A small network was shown many inputs. Here are its activations along a few directions, one row for each input.
In each table, some parts of the input vary, and every possible input appears once, in random order.
A made-up example of a description, with smaller parts first: one of 6 places along a line, together with either a single point or one of 9 places around a ring or (one of 3 separate values, together with one of 8 places around a ring).
Shared parts are said once, and a part with two or three values counts as separate values.
In the rows, zero is written as 100.

Other details of the inputs shift rows strongly along three fixed directions, in all tables alike. That doesn't count.

Rows:
R1: 115,119,107,108,56,97,81,95,150,45,102,104,60
R2: 86,89,89,94,162,76,130,102,12,149,116,89,142
R3: 72,99,57,119,126,129,107,112,108,172,67,88,108
R4: 121,82,113,115,71,159,110,93,137,91,61,101,145
R5: 71,101,50,114,122,128,115,116,109,164,68,95,115
R6: 134,69,150,95,111,115,121,74,38,83,113,88,167
R7: 128,101,146,87,92,64,87,81,66,44,145,99,89
R8: 119,77,118,111,72,164,99,95,140,102,66,101,141
R9: 116,120,105,98,52,98,83,98,152,50,103,110,58
R10: 124,66,152,97,107,115,108,71,41,83,109,93,172
R11: 132,66,156,91,112,113,115,81,42,88,114,95,168
R12: 75,134,52,109,113,71,84,125,131,131,106,94,22
R13: 125,121,106,102,59,102,89,102,155,53,107,107,55
R14: 63,98,58,108,120,127,100,111,108,174,64,102,112
R15: 103,80,112,104,78,159,114,84,142,80,59,106,148
R16: 114,117,109,101,53,94,81,102,153,48,99,109,60
R17: 73,108,41,125,121,122,130,111,104,146,59,87,119
R18: 113,85,109,108,64,160,106,84,133,91,61,105,146
R19: 110,74,126,105,69,164,83,90,139,112,61,108,137
R20: 85,84,93,90,162,83,119,103,16,160,120,89,140
R21: 135,97,147,97,99,61,97,85,64,40,143,89,88
R22: 67,135,52,97,106,69,77,122,131,132,105,108,23
R23: 109,117,106,90,66,102,92,92,159,40,106,113,58
R24: 112,108,122,95,57,100,60,106,161,70,101,113,49
R25: 71,116,88,78,152,23,111,108,45,95,145,99,67
R26: 123,118,109,104,60,99,88,105,156,51,104,106,56
R27: 64,107,43,114,114,120,120,110,104,151,60,98,121
R28: 121,60,160,82,105,108,105,82,44,92,110,106,172
R29: 60,96,53,105,116,122,106,118,110,166,64,108,120
R30: 64,106,44,115,114,119,120,111,105,150,59,97,122
R31: 89,122,78,101,147,28,113,105,36,102,145,84,62
R32: 63,103,47,107,113,121,116,113,108,158,63,107,121
R33: 60,137,43,98,113,67,107,118,134,99,100,105,39
R34: 66,137,44,98,100,60,93,128,131,115,102,112,34
R35: 119,96,151,71,104,59,97,84,71,36,149,106,88
R36: 122,110,121,105,64,105,68,104,160,70,105,100,46
R37: 114,116,109,101,54,93,81,103,153,48,98,108,61
R38: 78,112,98,78,141,32,82,112,46,128,145,101,57
R39: 119,53,164,79,106,112,94,86,48,100,110,107,171
R40: 62,138,41,97,113,69,107,115,134,100,102,106,37
R41: 136,99,145,96,99,63,98,83,64,41,146,90,86
R42: 67,138,43,97,100,61,93,126,131,115,103,113,34
R43: 123,64,153,98,107,113,108,73,42,82,106,92,173
R44: 68,85,89,85,168,76,134,94,18,137,112,94,147
R45: 112,77,123,102,69,167,85,86,138,113,65,109,136
R46: 124,119,104,116,62,99,92,95,149,42,103,96,57
R47: 74,108,41,125,121,121,130,112,105,146,58,87,119
R48: 123,87,107,118,70,163,116,85,132,87,62,95,143
R49: 123,117,110,105,60,97,88,107,156,50,103,106,57
R50: 60,95,53,105,116,121,106,119,110,165,63,107,120
R51: 117,94,154,73,105,56,96,87,71,35,146,105,90
R52: 87,116,90,83,146,31,97,117,44,119,152,94,58
R53: 112,112,112,95,53,92,77,108,158,54,101,118,60
R54: 64,131,49,94,101,64,83,130,133,123,105,113,31
R55: 77,114,91,79,139,17,97,119,42,110,144,105,66
R56: 126,96,152,71,89,58,83,91,69,53,149,113,87
R57: 124,90,157,67,89,64,74,94,74,62,150,114,85
R58: 122,85,106,126,72,163,114,81,132,83,62,91,142
R59: 120,79,117,109,71,167,100,92,139,103,69,102,140
R60: 133,68,152,96,111,113,120,76,39,83,111,88,168
R61: 77,111,37,129,122,127,130,101,102,145,65,86,115
R62: 135,99,149,89,98,58,98,90,63,42,145,92,87
R63: 71,99,51,116,123,125,114,119,110,163,65,94,116
R64: 112,83,111,110,64,158,105,87,133,90,59,104,147
R65: 120,75,124,114,75,168,91,89,140,111,65,95,133
R66: 65,107,42,124,117,122,118,105,104,146,59,93,122
R67: 124,120,105,109,59,99,93,101,151,45,102,99,57
R68: 65,133,48,93,101,65,83,128,133,124,106,114,31
R69: 65,136,45,99,100,59,93,129,131,114,101,112,35
R70: 72,77,98,82,155,76,110,107,17,161,114,101,145
R71: 85,80,100,95,165,88,112,98,17,169,115,82,136
R72: 110,75,125,104,69,165,84,89,139,112,63,108,137
R73: 120,56,162,76,105,116,96,82,47,102,114,108,169
R74: 91,125,79,91,145,25,114,109,35,104,147,87,60
R75: 75,101,54,116,126,133,108,107,107,173,70,89,107
R76: 121,113,114,100,60,103,76,108,160,62,108,106,53
R77: 75,134,52,109,113,72,84,124,131,132,106,94,22
R78: 127,99,148,88,92,63,87,83,66,44,144,99,90
R79: 74,76,104,87,159,83,104,102,17,169,109,95,142
R80: 86,113,92,85,146,28,96,120,44,118,149,93,60
R81: 122,85,111,113,71,163,112,89,136,93,65,102,143
R82: 74,107,39,132,123,123,129,106,104,143,59,84,118
R83: 124,65,154,87,105,112,110,75,40,87,110,98,172
R84: 122,78,122,112,74,171,92,85,138,112,69,96,132
R85: 137,101,144,95,98,65,98,82,63,42,147,90,85
R86: 114,87,107,117,67,162,105,79,131,88,63,100,145
R87: 134,97,153,84,98,57,93,95,67,48,148,99,86
R88: 115,117,107,109,57,95,80,97,151,44,100,103,61
Each input here is: one of 8 places along a line, together with either a single point or (one of 2 separate values, together with one of 5 places along a line).
Changing only the place on the line of 8 turns R1 into R88. The same change can be made to R58. Which row results? -> R82
Which other rows does R74 become when the place on the line of 5 takes its other values? List them by row number. -> R13, R20, R61, R75

Rows:
R89: 46,109,44,94,149,80,98,128,83,188,94,102,80
R90: 126,96,136,94,99,83,111,80,75,42,127,93,108
R91: 130,90,147,93,90,80,88,91,74,66,128,98,103
R92: 84,119,88,86,92,76,69,121,140,109,113,114,34
R93: 84,129,73,98,89,65,89,116,130,83,108,109,44
R94: 129,100,139,90,105,58,99,92,56,58,144,93,91
R95: 137,64,159,98,42,178,87,74,146,66,68,114,158
R96: 132,76,155,92,66,131,83,82,111,70,99,108,129
R97: 100,102,95,104,55,150,71,109,191,109,67,115,74
R98: 98,134,69,110,91,68,98,115,126,82,110,96,38
R99: 139,86,141,108,75,131,112,73,108,43,97,92,132
R100: 52,120,29,111,145,70,116,124,72,166,89,92,86
R101: 89,135,65,107,99,67,109,106,127,64,111,97,43
R102: 61,106,39,117,120,123,109,116,109,174,61,97,110
R103: 92,92,91,105,162,76,137,90,10,126,116,76,142
R104: 88,91,90,102,161,76,139,90,12,123,115,80,145
R105: 99,77,98,107,133,120,132,90,43,134,87,87,170
R106: 97,118,78,112,64,115,90,109,164,85,77,107,69
R107: 92,129,73,107,87,69,86,117,129,90,107,101,40
R108: 136,76,155,97,66,132,81,82,109,73,100,104,127
R109: 131,78,150,96,66,127,92,83,110,59,96,106,134
R110: 115,116,74,135,51,162,110,92,190,69,51,93,90
R111: 122,87,150,81,91,82,82,90,76,71,130,106,103
R112: 97,107,93,101,67,127,70,113,174,111,82,113,60
R113: 51,98,49,98,126,125,101,120,117,183,64,109,108
R114: 101,72,100,111,121,143,133,86,60,132,72,90,184
R115: 105,96,154,54,132,15,69,106,34,87,179,109,58
R116: 61,114,28,119,126,114,131,114,103,153,64,94,112
R117: 89,72,103,99,129,120,122,92,48,138,83,97,174
R118: 102,53,124,101,113,169,101,90,81,165,66,99,184
R119: 99,81,95,114,138,122,140,83,43,123,86,80,169
R120: 92,136,65,109,99,68,108,107,126,67,111,94,41
R121: 89,133,68,101,93,65,101,114,128,75,111,105,43
R122: 146,71,149,110,45,176,106,73,142,50,68,103,160
R123: 53,105,38,108,121,122,112,115,111,168,59,105,114
R124: 125,87,150,84,90,83,80,90,76,73,131,104,101
R125: 94,114,82,105,63,120,82,108,167,93,78,113,68
R126: 111,97,154,62,132,15,66,107,30,91,182,102,53
R127: 90,133,68,102,93,65,101,114,127,76,111,103,43
R128: 117,101,142,79,115,31,88,99,40,65,158,99,78
Changing only one part turns R100 into R105. The same change can be made to R93. Which row results? -> R121
Changing only one part turns R89 into R106. The same change can be made to R126. Which row results? -> R107
What is each input in this table made of? -> one of 5 places along a line, together with one of 8 places along a line

Rows:
R129: 67,116,65,96,104,79,88,119,115,127,94,111,68
R130: 104,108,108,88,75,91,97,98,124,59,106,115,85
R131: 112,117,105,101,90,67,100,102,103,57,121,97,68
R132: 117,112,106,107,75,90,100,100,119,57,104,99,83
R133: 97,96,81,118,123,111,113,99,69,139,89,83,124
R134: 79,101,88,88,160,58,104,113,39,152,131,90,88
R135: 87,124,60,118,115,93,102,107,115,121,97,85,58
R136: 107,78,139,83,96,95,87,93,70,96,110,111,131
R137: 107,77,139,83,97,95,87,92,70,96,111,110,131
R138: 98,106,118,81,90,70,75,103,109,77,124,112,63
R139: 97,106,119,81,92,70,75,102,110,77,124,112,63
R140: 69,103,75,86,141,61,121,107,45,125,113,104,115
R141: 97,106,119,80,93,71,76,102,110,77,125,112,62
R142: 128,73,143,97,89,127,91,94,88,104,100,100,137
R143: 94,96,82,116,130,115,115,94,73,138,90,81,120
R144: 74,87,88,94,120,107,102,103,79,143,85,106,130
R145: 105,86,129,79,109,86,110,88,64,76,119,108,129
R146: 101,91,82,124,109,135,114,96,86,139,73,84,138
R147: 132,85,126,112,41,177,82,93,182,84,62,107,112
R148: 75,93,78,95,123,113,124,97,84,123,83,105,138
R149: 137,93,116,128,40,174,90,85,173,72,61,95,113
R150: 99,107,118,83,86,68,74,105,108,78,123,114,65
R151: 81,124,54,115,108,89,115,111,119,104,88,94,73
R152: 109,81,130,85,95,110,110,85,81,76,102,109,144
R153: 127,86,133,105,106,102,100,85,63,91,117,85,120
R154: 112,116,105,100,92,68,100,100,104,56,122,96,67
R155: 74,114,56,104,90,121,112,107,147,106,69,111,95
R156: 120,83,129,102,101,114,115,82,80,73,101,92,138
R157: 112,116,105,101,91,67,100,101,103,57,121,97,67
R158: 95,96,82,116,129,115,115,95,72,138,90,81,120
R159: 82,125,53,116,104,84,113,114,114,105,88,95,75
R160: 99,97,71,125,61,179,95,110,183,134,38,105,112
R161: 105,109,107,89,72,89,96,100,122,60,105,116,87
R162: 127,73,143,96,92,127,92,92,88,104,101,99,135
R163: 80,123,54,115,110,92,115,109,121,104,88,93,72
R164: 127,86,134,104,109,102,101,83,63,91,118,84,118
R165: 96,96,82,117,126,113,114,96,71,139,90,82,122
R166: 115,107,120,90,94,76,78,108,109,86,129,101,56
R167: 86,113,67,108,102,105,93,120,129,135,88,100,70
R168: 71,121,54,99,98,89,110,114,122,108,85,112,82
R169: 114,107,121,89,95,76,79,107,109,86,130,101,55
R170: 109,72,142,85,91,120,89,86,88,95,98,109,140
R171: 90,91,78,117,117,136,130,92,96,120,68,90,144
R172: 108,86,128,82,99,86,108,91,63,78,113,110,135
R173: 81,118,67,101,118,85,93,120,115,135,104,97,54
What is each input in this table made of? -> one of 5 places around a ring, together with one of 9 places along a line
Changing only the place on the line of 9 turns R131 into R159. The same change can be made to R162. Which row results? -> R160
Changing only the place on the line of 9 turns R130 into R140. The same change can be made to R147. Which row results? -> R167
Start at R135 and move only the place on the line of 9, one step at a time. The first step leads to R143. Which rows follow, in order? -> R158, R164, R165, R153, R149, R133, R146
Which other rows does R150 become when the place on the line of 9 takes its other values? List them by row number. -> R129, R136, R137, R138, R139, R141, R144, R170

Rows:
R174: 102,128,61,120,105,91,107,111,100,120,106,94,71
R175: 117,96,132,94,77,112,106,90,105,77,85,110,132
R176: 112,93,119,98,88,78,103,90,71,64,106,92,116
R177: 118,80,135,83,98,115,80,87,101,98,120,99,109
R178: 90,83,100,104,108,126,84,101,100,139,94,99,129
R179: 97,105,83,106,101,118,124,97,87,104,71,91,139
R180: 106,84,127,85,70,103,80,91,90,90,108,112,121
R181: 92,97,94,96,98,124,107,100,92,123,71,113,129
R182: 88,95,97,95,109,118,127,90,102,114,74,103,129
R183: 96,113,105,95,80,55,89,105,110,71,107,110,67
R184: 80,118,71,121,117,85,95,115,103,112,99,78,69
R185: 115,101,143,79,128,47,104,96,53,88,143,92,78
R186: 115,107,109,87,77,111,84,100,140,95,111,105,67
R187: 98,115,74,109,89,122,95,116,135,131,66,107,84
R188: 112,95,98,101,69,92,96,127,138,72,104,112,84
R189: 75,89,97,99,117,105,94,99,81,120,89,109,120
R190: 108,119,96,98,79,101,111,92,132,56,93,95,77
R191: 97,128,68,118,97,104,108,116,114,116,81,81,79
R192: 93,91,102,106,115,79,102,107,71,131,93,92,112
R193: 71,110,87,94,156,29,109,105,23,99,135,84,95
R194: 86,93,85,103,118,120,121,86,92,100,78,86,133
R195: 86,115,69,115,114,107,105,105,120,112,87,76,72
R196: 102,110,108,86,78,106,95,96,133,76,95,116,68
R197: 98,84,99,104,107,102,93,106,79,136,83,101,115
R198: 102,86,134,78,107,95,91,84,82,79,115,109,101
R199: 105,109,90,120,70,117,91,90,144,58,96,110,92
R200: 93,123,77,111,98,98,104,117,125,126,77,98,80
R201: 102,100,102,99,92,83,91,127,133,68,121,110,77
R202: 109,82,130,91,78,98,86,92,87,84,96,114,115
R203: 91,81,91,92,131,105,120,116,92,113,107,101,124
R204: 97,87,91,89,123,106,131,118,91,115,104,104,122
R205: 91,114,66,123,92,97,100,114,112,117,80,80,78
R206: 99,122,89,94,112,50,97,92,92,58,145,103,50
R207: 103,119,103,85,62,104,81,103,130,85,105,117,80
R208: 112,84,143,105,100,102,87,93,98,87,103,96,115
R209: 87,88,104,102,132,91,88,106,70,132,103,98,105
R210: 130,92,133,104,88,130,112,85,101,79,94,80,115
R211: 73,118,67,87,93,110,102,104,127,124,94,110,78
R212: 111,110,86,114,64,94,95,94,125,62,100,110,83
R213: 128,86,124,109,102,116,99,78,91,81,121,91,107
R214: 127,88,126,89,90,103,110,117,97,78,113,110,126
R215: 96,89,132,83,92,95,75,90,84,86,126,110,113
R216: 107,89,86,123,107,105,107,97,69,126,100,90,120
R217: 121,89,126,116,105,97,89,88,76,81,131,92,106
R218: 99,82,95,102,92,120,88,103,96,143,85,100,129
R219: 103,98,97,93,106,111,96,107,84,141,98,101,121
R220: 100,98,79,107,110,124,131,82,90,106,89,101,132
R221: 104,82,131,80,82,130,86,79,110,86,107,109,123
R222: 100,91,102,93,122,113,109,100,85,133,90,99,106
R223: 98,90,135,94,103,81,93,90,86,72,110,106,115
R224: 103,104,77,112,100,121,123,91,86,108,84,104,139
R225: 71,110,70,104,102,112,109,99,143,107,69,104,90
R226: 110,100,113,95,90,110,78,99,139,86,99,104,62
R227: 82,110,79,108,115,101,101,107,131,121,84,93,73
R228: 90,134,64,101,147,29,111,111,54,117,154,88,30
What is each input in this table made of? -> one of 5 places around a ring, together with either a single point or (one of 2 separate values, together with one of 5 places along a line)
Changing only the place on the ring of 5 turns R205 into R210. The same change can be made to R180. Which row results? -> R211
Changing only the place on the ring of 5 turns R207 into R221. The same change can be made to R200. Which row results? -> R227
Which other rows does R208 become when the choice among 2 separate values takes its other values? List them by row number. -> R223
Which other rows does R192 become when the place on the line of 5 takes its other values? List them by row number. -> R197, R205, R216, R218
Start at R199 and move only the place on the ring of 5, one step at a time. The first step leads to R212. Which rows follow, in order? -> R224, R220, R206
Which other rows does R225 become when the choice among 2 separate values takes its other values? List them by row number. -> R227
